Each row below holds a small network's activations on one input, seen along a few directions.
Each table varies a few parts of the input and shows all the possible inputs, shuffled.
Descriptions start from the smaller parts, as in this example, which fits no table here: one of 4 places along a line, together with either a single point or one of 9 places around a ring or (one of 2 separate values, together with one of 8 places around a ring).
Shared parts are said once, and a part with two or three values counts as separate values.
(in the rows, 100 means zero)

Other details of the inputs shift rows strongly along two fixed directions, in all tables alike. That doesn't count.

Table:
r1: 120  93  77  63 124  94  99  65 105  80  91
r2:  36 165 103 103  83  93  82  99  92 147  82
r3: 135 132 156 165  70 117  63 149 112 119  89
r4: 101 175 105 101  90 107  72  76  89 131  50
r5:  89 121 162 145  75 134  63 163 102 139 107
r6: 108  92  59  84 122  83 121  71  98  77  81
r7: 118  41 113 124  90 107 121 162  99  75 136
r8:  53 166 120  90  75 110  64  82  83 147  85
r9:  89 176  83 103  93  86  83  99  96 131  53
r10: 118  92  83  81 115  95 106  46 106  77  99
r11:  83  63  91  59 113 100 100  61 107 116 110
r12: 125  42 137 109  93 126 109 147 112  74 137
r13: 108 100  57  78 128  86 122  76  97  80  95
r14:  81  80  99  53 108  93 103  65  95  90 122
r15:  67  82  78  66 106  75 120  81  93  91 118
r16: 149  49 101 151 112 108 124 145 105  66 110
r17:  81 178  98 122  78  78  82  84 102 127  64
r18:  90  85  94  55 101 101 107  62  93  84 118
r19:  70  65  70  69 112  81 117  74 106 116 107
r20:  82 120 138 159  65 114  79 179  90 137 104
r21: 104  94  63  93 114  78 123  61 105  77  95
r22: 113  43 116 122  92 108 126 164 110  74 134
r23: 121  98  76  66 129 103 106  62  97  80 100
r24: 161  47 121 139 113 124 107 129 106  66 114
Each input here is: one of 2 separate values, together with either a single point or one of 5 places along a line or one of 6 places along a line.
Question: Changing only the choice among 2 separate values turns r2 into r5. The same change can be made to r13. Which row results?
Answer: r23
Question: Change only the place on the line of 5 in r5. List by row number the other rows that result.
Answer: r8, r12, r14, r18
Question: Change only the place on the line of 5 in r22. List by row number the other rows that result.
Answer: r2, r7, r15, r20
Question: Start at r13 and move only the place on the line of 6, one step at a time. The first step leads to r9. Which rows follow, in order?
Answer: r6, r16, r21, r17

Table:
r25: 117 111 113 138  78  84 105 160 110  97  88
r26:  85  57 100  63 106 110 115 106  98  96 121
r27: 108  69  68 105 136  85 107  94 105  87  95
r28: 135  66  95  75 118 107 102  75 108 100 102
r29: 104  82  77 113 117  92 137  88  90  68 104
r30:  87 104 135 136  78 106  92 161  96 116 134
r31: 119  84 103  92 119 113 112  69  93  62 111
r32:  91 169 106  95 107 106  55  63  94 138  63
r33:  79  56  89  77 113  97 105 108  94  93 120
r34: 130 110 129 130  92 132  79 125 109 104  94
r35:  85 101 131 130  85 112  90 168 110 119 119
r36:  93 182 116  78  77  89  75  75 103 116  66
r37:  82  49 113 103  89  86 104  65 119  93 127
r38: 107  75  66 104 116  94 123  93 109  78  98
r39:  93 184 107  88  77 102  72  68  85 114  75
r40:  68 148  43  61  99  66 117  32  83  90  79
r41: 119  63  67  93 119  86 123  97 108 105  93
r42:  97  89 142 119  74 132  85 152  85 126 111
Question: Describe the family of inputs behind these rows.
Answer: either a single point or one of 5 places along a line or (one of 2 separate values, together with one of 6 places along a line)
Question: Change only the place on the line of 6 in r38. List by row number the other rows that result.
Answer: r25, r27, r29, r40, r41

Table:
r43: 110  84  84  89 112  95 114  93 103  89 101
r44: 110  80  83  89 114  95 112  93 102  92  96
r45: 113 116 115 127  87 107  96 136 100 109  92
r46: 118 111 119 128  87 109  87 127 107 114  91
r47: 110  87  87  91 109  91 108  90 104  81 105
r48:  80  66  87  87 109  90 112  97 103 101 113
r49: 106  82  80  90 118  99 109  93  97  91  98
r50: 113 115 123 131  90 112  87 127 103 105  95
r51: 111  83  91  90 104  94 108  84 107  81 104
r52:  47 169 100  58  82  93  82  52  86 132  84
r53:  93  67 102  71 109 105 100  91 101 100 117
r54: 114  78  89  91 111  96 104  85 108  91  98
r55: 110  79  91  93 118 100 103  84 105  89 100
r56:  90  73 103  72 103 104 103  91 100  89 123
r57: 109 112 123 132  86 114  89 125  96 109  99
r58:  66 185  77  73  96  81  79  45  91 141  54
r59: 109 116 113 128  90 112  93 137  95 106  93
r60: 114 113 122 131  94 113  86 126 104 111  93
r61: 112 106 120 132  92 115  86 125  97 119  93
r62: 106  86  81  90 116 100 111  93  98  87 102
r63: 109  89  90  91 107  89 110  90 102  77 107
r64: 111 110 121 132  90 115  88 124  98 115  98
r65:  79  70  88  88 106  90 114  97 104  98 118
r66:  76  73  91  88 100  87 117  97 100  87 122
r67:  34 169  82  71  83  79  91  56  89 139  77
r68: 108 114 126 133  83 112  91 124  95 106 101
r69:  92  71 103  72 107 105 102  91 102  96 121
r70: 115 115 124 129  81 106  90 127 103 104  94
r71: 112 117 126 131  88 110  89 126 101 102  97
r72: 112  85  86  91 113  92 107  90 105  87 104
r73: 103  89  85  90 110  97 114  93  95  76 106
r74: 107  87  88  89 106  92 118  93 100  78 105
Question: Describe the family of inputs behind these rows.
Answer: one of 4 places along a line, together with either one of 2 separate values or one of 6 places along a line
Question: Changing only the place on the line of 4 turns r45 into r44. The same change can be made to r47. Which row results?
Answer: r58
Question: Change only the place on the line of 4 in r54. List by row number the other rows that result.
Answer: r46, r51, r70
Question: Which other rows agree with r52 in the place on the line of 4? List them by row number.
Answer: r63, r66, r68, r70, r71, r73, r74
